Each row below holds a small network's activations on one record, seen along a few directions.
Here are examples, each followed by its value of one field, B.
Records without B are marked missing.
The largest differences between rows may come from other fields.
Random noise pushes rows far along 3 fixed directions. That doesn't count. These rows show it; they differ only by the noise:
[-122 -156   85  343  -22 -161   57  173 -174  155   75  103 -194  171
  326   -3   87]
[-107 -371 -114  -21  -58  305  -58 -132  -54   17 -172 -316  -92  296
   48  129  -33]
[ 115  272  185  245   96 -114   30  331  -82  250  340  505  -11 -279
  389   51  194]
[ 146  121  360  356  133   77   79  140   -8  203  252  388 -122 -147
  205  247  -97]
[ 186  277    8  -95   91  199  -80  200   14  186  253  335  153 -352
  249  109  221]

[-120 -206  291  537   11 -238   25  -53 -128    5  -40   75 -262  432
    9 -275 -250]	b7
[-248 -206 -379 -261 -140  -41 -194  -29 -111    4 -159 -321   16  211
  193 -219  247]	b4
[-400 -108 -564 -307 -260 -421  150  226 -218  -63 -275 -330  -14   23
   47   10  280]	b1
[ 115  219  333  132  138   72  139  -55  106   70   97  188  -92 -248
 -143  414 -353]	b4
[-278  -60 -216  111  -92 -434   -6  134 -183  -44 -113  -95  -21   38
  176 -303  254]	missing
[  28  -90  395  245   95   84   10  -64   45   22    1   91 -153   83
  -98   31 -187]	b8
[ 309  293  164 -159  144  378 -164 -153  297   17  167  220  159 -300
 -107  119 -177]	b9
[ 276  352  291  128  148   35 -136   55   25  107  369  512  138 -225
  152 -177    0]	b3
[ -11  -31   96  111  -31  -84   76 -182   14 -179 -102 -124   80  -54
 -201   12 -221]	missing
[ -60   15 -337 -390   19  381  -28   76    4   46 -107 -182    7 -105
    7  344  133]	b1
[ 179  107  161  -83   43  122  -35  -68  133  -72   75   76  137 -165
 -147  -33   -9]	b8
[ 120  159 -282 -497  -40  155  -42   75  118  -43    1  -94  304 -347
  -77   98  238]	b2
[-171  101   36  293   -9 -468  239  332  -77  128  118  199 -252 -107
  222  183   59]	b1
[-426 -643 -284   32 -275 -261  -78  -31 -238  -80 -314 -544 -144  627
  207 -362  172]	b2
[ 355  345  278  -82  239  413 -104   92  278  191  303  427   79 -493
   61  304   21]	b2
[  33   26 -483 -540   27  482 -290  -40   69   59  -42 -202  139  -65
  127   69  366]	b4
[ 111  149 -172 -474   50  332 -189    8  126   12  -38    7  326 -304
  -68  -61  247]	b5
[-136 -261  185  487  -40 -265  220  -89  -89  -90  -92 -130 -322  426
  -50   61 -351]	b9
[ 167  267  102  -46    4  -98   77  -74  146 -109  100  116  172 -235
 -177   38 -220]	b9
[-199   38 -390  -57  -17 -182  -94  241 -219   33  -54  -25   18  -35
  299 -256  489]	missing
[ 105  277  221  246   43 -305  256  224   40  115  227  352    5 -383
   60  262  -54]	b6
[ 252   74  210  -25  137  393  -34  -87  129  -20   86   99   24 -107
 -142  140  -51]	b8
[ 192  -65  128  -29  112  431   23 -147  136  -33  -37  -44   20  -30
 -182  222 -115]	b5
[ -72  -61  155  299  -69 -471  118  -78  -63  -97   27   -3  -61  184
  -57 -253 -191]	b3
[ -55   17  -90    6  -43 -207  -41   21 -154  -40   34    9   77  121
   60 -302   78]	b3
[-207 -310  -71   37 -149 -224   20  -39 -120 -102 -203 -252   34  270
   -4 -270   60]	b5
[  45  -71 -397 -575 -100  380  -18 -193  170 -124 -220 -433  291 -183
 -291  284   21]	b6
[  67   91 -269 -490  -78  194 -284 -204  111 -147 -130 -173  397  -56
 -221 -405   57]	b7
[  66  -26  171  218  -16  -49 -167  -87  -44  -17  103  163   52  213
   93 -432  -58]	b7
[ 166  215  119  120  113   79  200  169   49  137  174  253  -37 -315
   43  414  -17]	b6

Here are new rows. What is B for each?
[  54 -125 -296 -479   63  682 -306  -19   63   94  -89 -198   92    0
  107   95  292]	b2
[-114 -465  397  546   63  194   14 -285  -12   -4 -150 -164 -458  617
  -60  153 -539]	b9
[ 143   64 -168 -236  -39  166 -157 -172   81 -145  -34  -88  260   28
 -175 -284   17]	b7
[ -56  227 -276 -159   43  -37   10  410 -131  240  110  211   45 -304
  336   99  462]	b6
[ 244  478  217   54  220   27  -63  169   22  158  337  546   98 -370
   91  -25   46]	b3
[-141  119 -120   83 -109 -495  213  274  -90   12   96   84  -36 -144
  163   53  122]	b1
[ 188  494 -341 -550  -15  -74  -68  352   72   61  227  246  444 -657
  151  -63  537]	b2
[-148  -35 -203   -6 -133 -458   14  214 -126  -22   -2    1  122   11
  208 -401  389]	b5
[-142 -309 -279 -268 -191    4  175 -136    1 -194 -365 -519    1  117
 -346  257  -85]	b2
[ 188  305 -282 -485  -99  -12 -217 -101  138 -172   44    5  529 -263
 -163 -469  171]	b7
